These are the activations of a small neural network, seen along a few directions. Each row is one input.
Each table varies a few parts of the input and shows all the possible inputs, shuffled.
A made-up example of a description, with smaller parts first: ring(5) and (point or line(11) or (values(3) and line(6))).
Shared parts are said once, and a part with two or three values counts as separate values.

Other details of the inputs shift rows strongly along two fixed directions, in all tables alike. That doesn't count.

A family of inputs:
row 1: [-44, 47, -38, 12, 6, 89, 55, 1, -12, -45, -44, 97]
row 2: [-119, 61, -16, 18, 129, -12, -10, 139, 121, 1, 73, -6]
row 3: [-52, 26, 115, -34, -12, 9, 29, 42, -63, 5, -2, 36]
row 4: [369, -206, -234, 275, 75, -374, 204, 79, 45, 0, -113, -230]
row 5: [-45, 28, 69, -26, -18, 42, 32, 47, -57, 45, 21, 16]
row 6: [-55, 91, 13, 4, 32, 37, 39, -13, -33, 21, -12, 31]
row 7: [-63, 72, -6, -8, 1, 49, 65, -34, 3, 23, -34, 36]
row 8: [-41, 77, 43, -35, -37, 16, 19, 57, -52, 14, 12, 23]
row 9: [431, -196, -87, 304, -54, -306, 139, 86, -12, 22, -231, -174]
row 10: [-11, 40, 68, -4, -27, 39, 26, -13, -12, 53, 97, 28]
row 11: [467, -209, -27, 297, -4, -367, 110, 42, 4, 60, -143, -112]
row 12: [28, 38, 132, -71, 23, 42, 11, -9, 13, 11, 36, 28]
row 13: [-52, 32, -22, 35, 3, 111, 74, -20, -23, -64, -48, 77]
row 14: [-71, 49, 3, 10, -14, 75, 79, -36, 4, 17, -45, 27]
row 15: [-47, 29, 93, -34, -15, 26, 29, 53, -62, 22, 0, 27]
row 16: [43, 64, 70, -79, 10, 61, 3, 6, 18, 47, 53, 20]
row 17: [407, -203, -205, 254, -2, -391, 185, 90, 73, -1, -14, -224]
row 18: [-39, 73, -31, 10, 43, 59, 25, 20, -50, -32, -11, 99]
row 19: [-45, 27, 19, 12, 66, 69, 34, 15, -61, -23, -23, 102]
row 20: [-18, 37, 114, -13, -21, 6, 22, -19, -18, 11, 73, 48]
row 21: [-63, 77, -6, -1, 22, 41, 45, -16, -3, 44, -26, 48]
row 22: [30, 71, 41, -82, -34, 60, 29, -15, 61, 23, 27, 20]
row 23: [-57, 33, 33, -27, -84, 54, 60, 34, -15, 9, -22, 19]
row 24: [23, 48, 69, -47, -44, 101, 50, -33, 53, -14, 14, -7]
row 25: [25, 21, 128, -78, 15, 44, 23, -18, 23, 16, 28, 42]
row 26: [50, -484, -305, 73, -59, -214, -621, -356, -84, -128, -267, -360]
row 27: [458, -182, -158, 320, 80, -308, 103, 92, -45, 39, -218, -72]
row 28: [-25, 45, 32, -5, -92, 52, 55, -27, 30, 16, 53, 31]
row 29: [-42, 26, -4, 20, 62, 85, 38, 10, -56, 0, -2, 92]
row 30: [-103, 14, -64, -76, -16, -19, 121, 80, 17, -49, 116, -62]
row 31: [-108, 45, -57, 24, 141, 12, -23, 173, 105, -50, 77, 60]
row 32: [-50, 63, 25, -39, -47, 21, 26, 53, -21, 37, -3, 40]
row 33: [-7, 89, 42, -12, -46, 13, 14, -4, -6, 22, 87, 34]
row 34: [-62, 44, 62, 4, 54, 47, 47, -18, -44, 28, -24, 35]
row 35: [-63, 64, 5, 4, -4, 68, 67, -33, 4, 6, -43, 29]
row 36: [-100, 9, -135, -31, 63, 24, 127, 44, 17, -93, 95, 13]
row 37: [-47, 50, 36, -33, -73, 47, 49, 38, -14, -1, -20, 21]
row 38: [-46, 55, -50, -2, 11, 71, 53, -1, -14, -29, -34, 103]
row 39: [-17, 74, 24, -17, -56, 18, 18, -8, 24, 44, 72, 50]
row 40: [-51, 66, 24, -5, 45, 48, 40, -13, -41, 47, -9, 36]
row 41: [32, 63, 53, -69, -40, 80, 31, -13, 64, 5, 18, 13]
row 42: [34, 40, 85, -64, 16, 75, 12, -4, 19, 52, 60, 8]
row 43: [88, -503, -375, -70, -33, -283, -602, -270, 15, -158, -61, -438]
row 44: [-105, 47, 13, -20, 62, -33, -28, 209, 104, -7, 95, -15]
row 45: [-28, 61, 26, -55, 95, 1, -45, 161, 183, -1, 134, -26]
row 46: [-36, 51, 55, -43, -24, 27, 21, 57, -60, 41, 14, 27]
row 47: [519, -156, -98, 241, 10, -324, 80, 72, 69, 88, -172, -143]
row 48: [-3, 63, 53, -21, -33, 25, 13, -5, -15, 48, 89, 39]
row 49: [-48, 60, -49, 6, 32, 64, 32, 17, -20, -8, -25, 116]
row 50: [-54, 31, -41, 17, -4, 96, 67, -3, -13, -35, -46, 95]
row 51: [-335, -221, -134, -347, -80, 121, -796, -375, -67, -140, 37, -184]
row 52: [-48, 24, 42, 12, 68, 52, 34, 4, -61, -40, -25, 111]
row 53: [-15, 40, 91, -13, -23, 24, 21, -9, -18, 29, 75, 38]
row 54: [-48, 58, 24, -46, -68, 28, 47, 36, -16, 16, -11, 28]
row 55: [-75, 60, 11, 1, 50, -35, -37, 151, 152, 0, 170, -4]
row 56: [22, 46, 50, -63, -50, 86, 42, -17, 63, 16, 17, 11]
row 57: [-69, 24, 82, -1, 49, 32, 61, -37, -35, 16, -34, 59]
row 58: [-432, -267, -106, -265, -19, 99, -739, -404, -137, -149, -40, -154]
row 59: [-15, 70, 23, -24, -76, 25, 41, -25, 29, 23, 63, 39]
row 60: [-59, 43, 39, 13, 51, 63, 51, -22, -39, 52, -2, 24]
row 61: [-23, 45, 50, 12, -86, 66, 61, -44, 20, -14, 50, 11]
row 62: [-51, 6, 38, 6, 60, 53, 46, -5, -52, -35, -34, 125]
row 63: [-55, 8, 112, -40, -19, 10, 41, 32, -53, 9, -10, 50]
row 64: [31, 41, 109, -72, 20, 60, 10, 2, 15, 29, 38, 19]
row 65: [-14, 62, 35, -11, -82, 44, 44, -23, 32, 6, 54, 32]
Each input here is: line(5) and (values(2) or line(11)).
- The inputs of row 13 and row 24 match in every part but the line(5) part. If row 50 is changed in the same way as row 13 into row 24, which row does it become? => row 56
- The inputs of row 19 and row 64 match in every part but the line(5) part. If row 62 is changed in the same way as row 19 into row 64, which row does it become? => row 25
- Which other rows agree with row 33 in the line(5) part? List them by row number. => row 10, row 11, row 17, row 20, row 28, row 39, row 48, row 53, row 55, row 59, row 61, row 65
- Which other rows does row 9 become when the line(11) part takes its other values? List them by row number. => row 3, row 5, row 8, row 15, row 23, row 32, row 37, row 46, row 54, row 63
- Which other rows does row 2 become when the line(5) part takes its other values? List them by row number. => row 31, row 44, row 45, row 55
- Which other rows does row 44 become when the values(2) part takes its other values? List them by row number. => row 30

A family of inputs:
row 66: [-370, -27, -102, -250, 95, 34, -475, -7, 101, -66, 156, -105]
row 67: [-302, -97, -39, -186, -65, 240, -326, -385, -161, -113, -157, 108]
row 68: [-368, -83, -72, -168, -241, 224, -254, -359, -236, -116, -141, 7]
row 69: [-341, -46, -184, -198, 68, 95, -479, -5, 127, -134, 210, -42]
row 70: [355, 409, 411, -115, -150, -31, 608, 367, 388, 236, 491, -29]
row 71: [132, 300, 398, 133, 53, 157, 528, 224, -103, 217, -83, 352]
row 72: [655, -553, -527, 509, -35, -766, -21, 130, 91, -73, -284, -515]
row 73: [-245, -43, -10, -145, -68, 252, -447, -295, -165, -61, -103, 130]
row 74: [-297, -63, 0, -131, -39, 288, -362, -364, -159, -82, -154, 40]
row 75: [19, 344, 80, 124, 192, 82, 589, 388, 241, 40, 196, 138]
row 76: [-395, -98, -272, -262, 53, 123, -312, -68, 41, -200, 167, -125]
row 77: [-38, 315, -16, 105, 115, 2, 693, 338, 150, 37, 286, 129]
row 78: [123, 317, 157, 101, 9, 226, 703, 114, -133, 71, -109, 307]
row 79: [878, -558, -101, 571, 40, -696, -204, -51, -216, 72, -566, -280]
row 80: [779, -559, -277, 516, 176, -844, -233, 239, 82, 4, -254, -447]
row 81: [403, 367, 572, -101, -304, 132, 556, 31, 77, 288, 184, 116]
row 82: [-379, -116, -38, -230, 96, 54, -495, 45, 81, -53, 190, -87]
row 83: [65, 317, 159, 160, -24, 156, 727, 55, -137, 114, -27, 293]
row 84: [-274, -24, 73, -195, -42, 190, -441, -296, -193, 6, -156, 68]
row 85: [-400, -101, -213, -239, 72, 82, -356, -99, 124, -187, 155, -59]
- The inputs of row 79 and row 80 match in every part but one. If row 73 is changed in the same way as row 79 into row 80, which row does it become? => row 69
- Describe the family of inputs behind these rows. => values(2) and (point or line(9))
- Which other rows does row 77 become when the values(2) part takes its other values? List them by row number. => row 83
